A small network was shown many inputs. Here are its activations along a few directions, one row for each input.
Each table varies a few parts of the input and shows all the possible inputs, shuffled.
A made-up example of a description, with smaller parts first: one of 2 separate values, together with either a single point or one of 9 places along a line or (one of 6 places along a line, together with one of 8 places around a ring).
Shared parts are said once, and a part with two or three values counts as separate values.
In the rows, 128 means zero.

Other details of the inputs shift rows strongly along two fixed directions, in all tables alike. That doesn't count.

A family of inputs:
row 1: [189 103  78 114 126 100 103 109  84 128  80 150  60 128 156]
row 2: [176 138  86 133 147  85 130 101 112 140 103 118  93 118 129]
row 3: [111 114 136 104 127 209 144 145 104  97 161 117 151 172 140]
row 4: [109 117 128  99 131 204 156 147 107  95 152 113 140 170 129]
row 5: [155 128 116 156 135  77  99 129 124 143  95 180 104  81 122]
row 6: [ 97 115 133  68  88 217 164 127 127 105 141  89 153 202 144]
row 7: [ 89  87 140  59  75 222 128 165 110 102 140 127 144 188 147]
row 8: [198 116  81 151 169  98 134  99  67 125 145 146  93 147 146]
row 9: [ 91 117 156 124  98 172 135 147 123 119 126 162 140 142 126]
row 10: [ 98 106 144  89  89 153 110 161 138 126 122 137 136 130 131]
row 11: [202 104  79  98 172 100  94 127 101 139 118 115  89 123 162]
row 12: [105 158 152 171 127 105 144 126 150 136 134 136 155 100  98]
row 13: [ 95 116 133  88 119 225 178 153 105  90 155 107 147 193 128]
row 14: [163 149 113 174 157  85 120 117 119 137 133 148 122  92 114]
row 15: [163 142 107 174 152  69 124  92 110 141 134 144 112 117 127]
row 16: [104 123 127  94 124 185 178 147 109 102 139 104 132 174 124]
row 17: [ 39 147 211 152  64 119  96 158 205 148 131 156 191  74  93]
row 18: [ 36 140 222 160  70 110  94 151 203 150 144 160 190  84  96]
row 19: [105 144 169 162 134 108 104 124 164 138 161 143 161  93 121]
row 20: [176 126 102 160 167 102 125 109  90 126 153 150 107 131 134]
row 21: [208 108  82 147 181 103 101 107  70 122 151 150  96 133 158]
row 22: [168 111  98 130 112 103 101 109 100 128  85 154  83 121 145]
row 23: [113 111 132  83 121 205 136 146 116 101 154 107 149 167 144]
row 24: [164 138  86 130 149  96 138 112 105 129 110 119  97 127 129]
row 25: [ 91 115 132  78 122 224 181 158 106  91 151  99 137 192 129]
row 26: [ 95 133 133 108 120 141 162 133 145 129 116  91 128 150 119]
row 27: [167 144 102 160 157  76 131 113 114 134 116 139 115  97 112]
row 28: [161 106 114 149 139 102 106 118  89 133 126 184  97 126 146]
row 29: [105 120 124  82 103 185 163 128 125 110 129  88 133 181 135]
row 30: [ 88 123 131  95 101 221 182 132 105  97 153 105 148 207 134]
row 31: [147 111 118 126 126  63  79 147 141 156  97 148 103  81 128]
row 32: [175 126 101 150 139  92 119  87 107 136 136 130 109 141 145]
row 33: [168 125 105 131 168  76  98 133 133 145 116 122 106  86 135]
row 34: [ 68 169 198 202 132  85 119 130 193 146 155 151 177  64  82]
row 35: [168 125  92 134 172  96 137 138 109 134 118 122  91 118 128]
row 36: [149 122 134 169 115  71  93  97 123 144 105 174  99 101 136]
row 37: [212 119  70 124 141 104 112  84  88 138 120 128  98 142 160]
row 38: [ 92 109 128  69 104 200 175 143 128 110 128  73 130 202 142]
row 39: [157 129 123 165 109  74  89 101 123 145  87 167 100  90 129]
row 40: [ 87 133 134 110 123 148 171 143 140 125 119  95 132 154 117]
row 41: [107 127 121  93 107 191 166 123 115 105 133  98 135 187 132]
row 42: [ 42 180 187 167  98 110 152 133 204 139 123 120 183  88  76]
row 43: [ 80 110 153 101  87 153 138 148 144 128  91 123 113 145 132]
row 44: [113 116 129  98 133 200 144 149 112  96 150 114 144 165 138]
row 45: [ 32 153 205 152  89 115 130 163 202 144 105 157 166  69  84]
row 46: [210 112  79 110 161 109  86 113  92 129 127 129 105 122 160]
row 47: [166 143 106 135 133  67 112 101 146 154 102 118 115  95 128]
row 48: [198 107  75 119 186 101 113 134  87 126 117 121  82 122 150]
row 49: [195 113  68 122 177  91 143 123  80 131 110 119  74 135 140]
row 50: [ 80  88 139  67 105 212 163 174 109 109 119 128 116 188 145]
row 51: [101 152 153 152 142 108 130 143 161 133 127 126 145  82  94]
row 52: [ 71 185 182 190 101  78 128 112 203 155 121 129 173  70  81]
row 53: [ 78 175 185 198 128  87 117 135 192 146 138 145 177  51  76]
row 54: [ 95 108 144  79 111 236 145 146 111  94 171 108 161 186 148]
row 55: [181 124  97 125 163  95  97 124 115 134 123 128 107  96 138]
row 56: [112 148 166 147 121 115  94 129 170 142 142 131 170  87 121]
row 57: [114 106 150  91 121 200 124 132 114 109 177 117 155 183 160]
row 58: [167 131 103 152 144  96 127  87  99 135 136 132 108 143 137]
row 59: [ 64 165 184 174 138  80 129 156 207 152 120 122 159  52  76]
row 60: [ 76 165 176 155 107  61 125 129 223 172 101 106 162  66  94]
row 61: [212 122  65 135 146 100 116  85  81 133 119 127  90 142 156]
row 62: [ 95 109 147  83  93 214 162 115 119 109 166 103 155 215 154]
row 63: [176 123 103 108 153 108  92 125 120 133 125 121 114 109 148]
row 64: [200 115  76 121 177 109 110 126  85 121 124 131  89 118 147]
row 65: [ 73 179 178 177  95  75 125 120 216 153 112 119 174  68  85]
Description of these inputs: one of 5 places along a line, together with either one of 3 separate values or one of 10 places along a line.
Changing only the place on the line of 5 turns row 25 into row 13. The same change can be made to row 24. Which row results?
> row 42
Changing only the place on the line of 5 turns row 20 into row 14. The same change can be made to row 28. Which row results?
> row 9
Which other rows agree with row 59 in the place on the line of 5? List them by row number.
> row 11, row 26, row 31, row 33, row 35, row 38, row 40, row 43, row 48, row 49, row 50, row 60
Which other rows does row 7 become when the choice among 3 separate values takes its other values? List them by row number.
> row 5, row 22
Which other rows does row 36 become when the choice among 3 separate values takes its other values? List them by row number.
> row 18, row 28
Which other rows does row 51 become when the place on the line of 5 takes its other values? List them by row number.
> row 4, row 34, row 53, row 59

A family of inputs:
row 66: [148 101  97  98 115 161 151 118  84 114 122 123  99 183 149]
row 67: [132 122 123 112 132 128 115 147 127 127 130 127 127 124 130]
row 68: [ 77 122 174 117  88 178 127 141 144 123 151 139 164 151 138]
row 69: [200 133  77 152 158 100 126  86  83 122 138 128 102 136 139]
row 70: [ 95 161 162 185 103  60 114 108 178 157 102 156 144  75  98]
row 71: [ 75 136 157 119  99 151 154 138 157 124 118 109 144 141 114]
row 72: [125 124 126 107 131 137 129 142 138 128 122 112 129 123 131]
row 73: [ 79 136 157 111 105 153 155 145 158 127 119 106 148 136 113]
row 74: [163 139 103 140 170 107 140 112 115 129 144 110 117 128 127]
row 75: [109 119 132 114 143 194 164 139 100 100 171 115 147 174 132]
row 76: [113 161 145 164 135  51 107 129 184 162 100 129 138  54  96]
row 77: [226 105  63 124 173  87  84 114  71 129 111 150  73 109 160]
row 78: [128 133 144 152 126  95 100 136 148 140 123 154 134  86 116]
row 79: [121 101 133  98 114 191 126 138 103 109 141 134 127 171 149]
What is each input in this table made of?
> either one of 3 separate values or one of 11 places along a line
